These are the activations of a small neural network, seen along a few directions. Each row is one input.
Each table varies a few parts of the input and shows all the possible inputs, shuffled.
A made-up example of a description, with smaller parts first: one of 6 places along a line, together with either a single point or one of 9 places around a ring or (one of 2 separate values, together with one of 8 places around a ring).
Shared parts are said once, and a part with two or three values counts as separate values.
In the rows, zero is written as 128.

A family of inputs:
R1: [127 137 120  89 161 168  88 133 135 111 130]
R2: [ 92 144 168 117 147 107 141 118 141 107  64]
R3: [146 126 107 137 140 105 113  88 163  91 130]
R4: [141 128 116 146 111 151  80 136 125 157 196]
R5: [119 100 138 167 126  89 177 105 164 114  82]
R6: [119 100 120 166  96 101 173 149 109 123 127]
R7: [116 135 175 171  94 132 147 128  98 163 167]
R8: [147 103  76 113 116 122  94 172 133 117 140]
R9: [126 112 137 176 123 129 184 115 134 125 113]
R10: [130 124 145 147 126 134 166 133 131 128  92]
R11: [115 129 160 171 128  86 169  70 133 106  89]
R12: [153 133 105 145 139 148 116  92 131 107 160]
R13: [148 101  88 135 138 106 121 121 195 100 123]
R14: [101 153 169 125 127 102 152  67 132 115  71]
R15: [162 165 128  93 225  93 233 119  85 171  82]
R16: [123 113 147 140 128  94 159 123 162 115  63]
R17: [ 92 143 149 116 120 119 137 160  85 117 106]
R18: [128 137  98  93 114 133  85 118 103 114 153]
R19: [146 108 105 121 112 152  72 183 153 167 164]
R20: [124 142 159 177 126 129 177  79 101 119 121]
R21: [111 165 169 129 126 148 160  74  99 130 103]
R22: [123 116 159 144  95 137 137 179 128 171 136]
R23: [132 142 120  90 138 121  95  82 161  99 113]
R24: [115 129 142 168  99  99 165 114  79 115 135]
R25: [154 107  84 145 136 147 123 126 163 114 150]
R26: [142 122  85 139 115 118 102 124 107 106 171]
R27: [120 131 124  83 160 125  85 130 169  92 105]
R28: [139 149 119  96 139 167  99  85 127 117 142]
R29: [117 132 129  94 135 168  51 173 128 159 164]
R30: [119 104 152 170  90 132 155 164 131 170 159]
R31: [128 144 130  99 112 168  61 128 120 166 178]
R32: [190 132  90  52 239 109 175 123 108 154 127]
R33: [117 126  99  87 137 136  74 164 110 109 141]
R34: [123 112 128 139 100 106 155 166 107 125 106]
R35: [157 114  96 117 140 151 106 142 158 117 129]
R36: [ 94 149 180 118 117 151 117 170 104 165 135]
R37: [100 156 167 121 148 150 149 126 109 123  92]
R38: [151 108 100 109 140 111 104 137 191 102 104]
R39: [142 100  94 146 107 149  89 171 158 165 187]
R40: [102 152 151 123  98 116 148 110  76 123 117]
R41: [144  97  64 138 112 118 111 158 137 115 162]
R42: [104 159 185 125  95 150 128 122  95 172 148]
- Changing only one part turns R13 into R5. The same change can be made to R8. Which row results? => R34
- Changing only one part turns R18 into R40. The same change can be made to R39. Which row results? => R30
- Describe the family of inputs behind these rows. => one of 2 separate values, together with either a single point or (one of 4 places along a line, together with one of 5 places around a ring)
- Start at R3 and move only the place on the ring of 5, one step at a time. The first step leads to R23. Which rows follow, in order? => R27, R38, R13
- Which other rows does R29 become when the choice among 2 separate values takes its other values? List them by row number. => R36

A family of inputs:
R43: [112 122 140 102 134 145 111 195  84 175 174]
R44: [119 131 209 161 170  25 238  97 155 150  32]
R45: [129 114  85 119 138  84 167 111 129  99  94]
R46: [116 155 117  87 182 130 163 142 115 121  83]
R47: [153  97  77 120 185 139 134 103 180 105 108]
R48: [132 145 140 122 120 136  98 107  94 169 204]
R49: [ 96 143 162  78 142 147 106 160 121 100  89]
R50: [165 113  88 133 118 101 160 140 101 123 126]
R51: [190 105  82 135 163 149 130 137 158 126 142]
R52: [129 159 120 100 173 123 147  45 120 115 115]
R53: [128  95  99 135  83 102 121 168 106 154 186]
R54: [169 156 126 116 152 137 139  78  90 138 146]
R55: [ 83 130 159 240  91 129 188 100  66  67 130]
R56: [152 149 122 101 160 143 155 168  86 145 115]
R57: [ 95 133 220 191  58 182 207 124 120 199 115]
R58: [155 104  92 140 132 144  94 172 175 152 209]
R59: [111 108 108 146  62 104  88 155 134 129 127]
R60: [114 114 123 114  82  94 116 125 143  76 101]
R61: [141 102 117 115 138 149  84 121 200  84 117]
R62: [139 111 102 148 116 151  60 157 199 132 148]
R63: [ 93 132 151 110 121 154  77 186 109 151 116]
R64: [111 164 158  97 122 135  94  62 135  92 120]
R65: [111 161 147 132 101 142  66  94 124 145 145]
- Describe the family of inputs behind these rows. => either one of 3 separate values or (one of 4 separate values, together with one of 5 places around a ring)
- Which of the alternatives is R64? => one of 4 separate values, together with one of 5 places around a ring

A family of inputs:
R66: [105 152 156 130 123 112 143  81 122  85  52]
R67: [124 100 115 166 148  79 205 137 131 106  94]
R68: [ 86 126 178 153  49 178  76 218  94 200 191]
R69: [116 124  99  90 114 161  54 127 152  87 157]
R70: [126 119 157 189 126  98 173  89 167  95  83]
R71: [119 167 161  79 176  95 163  87 116 131  73]
R72: [174  86  56 128 112 108  99 175 148 127 165]
R73: [173 134  75  93 170 166  96 151 131 145 155]
R74: [144 145 102  72 184 149  57 131 126 126 166]
R75: [ 85 156 208 196  59 136 191 110  37 173 155]
R76: [144  92  83 141  98 135  74 121 192 122 167]
R77: [140 136 146  99 177 121 206 110 120 138  78]
- Changing only one part turns R66 into R69. The same change can be made to R67. Which row results? => R72
- Describe the family of inputs behind these rows. => one of 2 separate values, together with either a single point or one of 5 places around a ring
